Each row below holds a small network's activations on one input, seen along a few directions.
In each table, some parts of the input vary, and every possible input appears once, in random order.
Descriptions start from the smaller parts, as in this example, which fits no table here: one of 4 places along a line, together with either a single point or one of 11 places along a line or (one of 3 separate values, together with one of 5 places around a ring).
Shared parts are said once, and a part with two or three values counts as separate values.

Other details of the inputs vary at random and push rows far along two fixed directions, the same in every table; ignore that.

Table:
R1: [ 40 -25  19   9 -28   5  -9 -31   1  16  -1]
R2: [ 14 -40  -2 -31  25   4 -13   7 -30 -11   7]
R3: [-45 -16  -9  16  18   6 -13   4 -27 -18   6]
R4: [ 18   6 -29 -64 -16 -21 -46   0   3  60 -10]
R5: [-43 -40 -61 -20   7 -20  15  12 -22  -2  -8]
R6: [  7  48  51  24   1  33 -30   3 -44 -14  26]
R7: [  4 -38 -35 -31   6 -38  35 -21  17   9 -17]
R8: [-40  -2 -30   5  -2 -11  17   3 -24   6  -3]
R9: [ 16 -13 -27 -37  12  -3   3  15 -29   1  10]
R10: [-24  12  -4  -8 -14  26  -4  12   2 -17  -8]
R11: [-17  11  26  30  24  -9   3 -22   8 -16  10]
R12: [ 24 -61 -34 -33 -15  -3   1   7  37  -4  -3]
R13: [-47  81  25  14  -4   3 -69  37  14  16  26]
R14: [-68  -3   0  12  13 -10   0  56 -20 -33  20]
R15: [-28 -45 -14 -20  28 -30  27  47   5  -2 -28]
R16: [ 21 -22  19 -54  -7   7  26   8  10  12 -24]
R17: [-40  33  22  30   9  -4  13   7  33 -26  10]
R18: [-12  21   5   5  -5  -8   9  14 -40   7  12]
R19: [ 80  32  10  -4 -58  30 -10 -37   5  27   7]
R20: [ 20 -11 -17 -32  -7   9  -5  -5  31 -29  -6]
R21: [-23  -4  -7  14  17 -25  16  18  36 -20 -21]
R22: [  9 -23  15  -2  35 -13   5  11 -22   7 -17]
R23: [ 29  -8  34 -19  -9  14  -6 -11 -37   7  -7]
R24: [ 28 -50 -43  -4   0 -39  26  -2  21  34 -21]
R25: [-52  -6 -15  13   0 -18   0  21  17 -42   8]
R26: [ 24  18   0 -24 -17  10  -1   5 -37   7   5]
R27: [-23 -25  -8  13  13 -18 -13  -8  -7 -30   6]
R28: [ 14  54   2  51  -9  18 -19  -2   3   0  49]
R29: [ 47  -3  16  -1  11  -3  -2 -32  13   1 -29]
R30: [ -4 -37 -22 -21  24  13 -12  -7 -14 -12  -2]
R31: [-49  -2  -4  64  19 -28  11  41  35  -9   9]
R32: [ -5  65  40  31 -28  20  -7  -7  16 -25   8]
R33: [-20 -30 -15 -32 -18   7  18   6   6  -1 -30]
R34: [-23  53  34  61  32  22 -12   0 -13  -5   2]
R35: [ -5  66  39   5   0  11 -80   0  -9  32  23]
R36: [ -8 -41  -2 -23  19   2  16 -19  -2  11 -21]
R37: [ 16 -10 -40 -21   6 -14   2 -12   5 -13   7]
R38: [ 43 -14  16 -18 -32  12  17 -17  45  19 -14]
R39: [-57  21 -28  44  38 -21  19  27 -12   2  -1]
R40: [ 60  36  50 -41 -47  45   0  -9  -9  11 -18]
R41: [ -5 -13 -48 -25  12   4   4   1 -13  -2   1]
R42: [ 17 -38 -29 -34  20 -33  30  18 -18  25 -29]
R43: [ 30  36  14  32 -40   9   0 -19   0  24  21]
R44: [-56   4  -4  11  30  -1  -6  55 -13 -36  31]
R45: [ -4 -35  -1  45  26 -28   1   4  12   8  -1]
R46: [-36  45  34  51   6  26 -16  -7 -30 -12  16]
R47: [ 44  25  -8  -1  -3 -11  14 -22  14  12 -22]
R48: [ 15  22  10  -8  -4  28  11   4  21   6 -37]
R49: [-29  13  21  42   9 -11 -10 -13 -10 -24  14]
R50: [ 45 -36  -7 -33 -49  11  -1  -9  32   8 -12]
R51: [ 74  16  51  10 -25  32  -7 -50  19  26   2]
R52: [ 55  45  17 -36 -28  70 -17 -18  14  -5 -10]
R53: [ 10   9  -2  25 -10 -11  18 -14  16  25  18]
R54: [ 26  58  35   0  -3  19  12  -7 -21  21  12]
R55: [-11  -2   6  53  18   5 -28   2   0 -17  44]
R56: [ -1 -54 -10  14  -6 -15 -12  -6  -2  -2  10]
R57: [  4 -41 -49 -35 -10 -32  13 -13   1  -6 -12]
R58: [ 44  -9   3 -18   5  15 -21 -33   3 -20   2]
R59: [-46  17 -17  17  20  -7  26   4  -8   8   6]
R60: [-31 -12  28  12  37 -10   8  11 -25  -2  12]
R61: [ -2 -17   5  11 -34  -3   6   5  25   4   2]
R62: [ -8 -25  -7 -40  -3  12  27  -2  24   8 -32]
R63: [-19   2 -22   9  -8 -31  16  -9  -6  -7   3]
Description of these inputs: one of 3 separate values, together with either a single point or (one of 4 places along a line, together with one of 5 places along a line).
- The inputs of R4 and R13 match in every part but the choice among 3 separate values. If R59 is changed in the same way as R4 into R13, which row does it become? => R62
- The inputs of R39 and R34 match in every part but the choice among 3 separate values. If R57 is changed in the same way as R39 into R34, which row does it become? => R27
- Which other rows does R17 become when the place on the line of 5 takes its other values? List them by row number. => R20, R21, R25, R32
- Which other rows does R32 become when the choice among 3 separate values takes its other values? List them by row number. => R49, R63
- Which other rows does R49 become when the place on the line of 4 takes its other values? List them by row number. => R1, R23, R46
- A walk changes only the place on the line of 5. It starts at R2 and steps to R6. List the rest of the walk in order. => R23, R60, R22
- Which other rows does R30 become when the choice among 3 separate values takes its other values? List them by row number. => R41, R52

Table:
R64: [ 60   8   8 -48 -44  27 -14 -12 -11  23  -8]
R65: [ 59  -3  16 -46 -26  38  -8 -35 -22   9  -5]
R66: [-51  82  48  60  13  21 -15  43 -13 -17  29]
R67: [ 49  -2   6 -12 -33   9 -12 -29  26  29  -8]
R68: [ 69 -13  26 -14 -24  21  -6 -44  11  25 -18]
R69: [-48  65  52  98  23  -9 -17   7  -4 -14  45]
R70: [-53  58  26  37   1  27  -9  16 -16 -28  34]
R71: [ 77   2  31 -34 -45  35   1 -43  33  25 -34]
R72: [-43 -61 -55 -18  17 -48  56  14   1   6 -30]
R73: [-26 -91 -50 -11  35 -52  31  14   6 -23  -5]
R74: [-73 -79 -59 -30  47 -47  17  34   1 -15 -25]
R75: [ 71  10  28 -60 -49  45   1 -19  -5  15 -29]
R76: [-39 -70 -26 -16  35 -39  11  38 -23   1  -7]
R77: [  1  28  -1  39  -8   6  -9   2  15 -11  25]
R78: [-48  71  32  88  10  19  -3  20  12 -39  38]
R79: [ 89  12  17 -44 -36  34  16 -36  32  -2 -28]
R80: [ 57 -13  13  -6 -17  22   0 -34   8  11 -15]
R81: [-44  75  33  68  39  18 -30  11 -29 -22  37]
R82: [ 79   8  20 -54 -27  36 -21 -47 -19   9 -25]
R83: [ 38   5  -5 -43 -34  26 -14 -20  -9  13   4]
R84: [ 43  -3  11 -16 -28  26   8 -24  28   7 -25]
R85: [-67 -95 -60  -4  27 -86  16  27  22   6  -4]
R86: [-45 -76 -31 -18  22 -35  13  30 -31  -8   1]
R87: [ 48  16   3 -42  -8  15 -12  -8   6  27 -11]
R88: [ 42   2  27 -20 -27   4   7 -26  31  16 -27]
R89: [-66 -79 -72 -32  25 -57  -2  26 -10 -12  -6]
R90: [-50  95  11  86   9  -5   5  13 -16   1  43]
R91: [-49 -76 -61   4  16 -49  12  21  20  -1   0]
R92: [-32 -72 -52  -7  29 -53  46   5 -20  10 -19]
R93: [-62  83  33  56  12  20 -25  17 -16 -38  29]
R94: [ 45  15  -7 -39 -10  18 -22 -20   0  19 -16]
R95: [ 49  10   8 -38 -24  14 -15   4  -4  28 -11]
R96: [-42  81  15  85  13   0 -12  21  10 -33  57]
R97: [ 52   4  20 -36   7  20  -5 -16  -9  19 -15]
R98: [-55  90  43  58  30  21 -13  32  -3 -19  30]
R99: [-35 -89 -46   8  32 -43  23  16   2 -20  -1]
- The inputs of R64 and R86 match in every part but one. If R67 is changed in the same way as R64 into R86, which row does it become? => R68
- Describe the family of inputs behind these rows. => one of 3 separate values, together with either a single point or one of 5 places along a line or one of 6 places around a ring
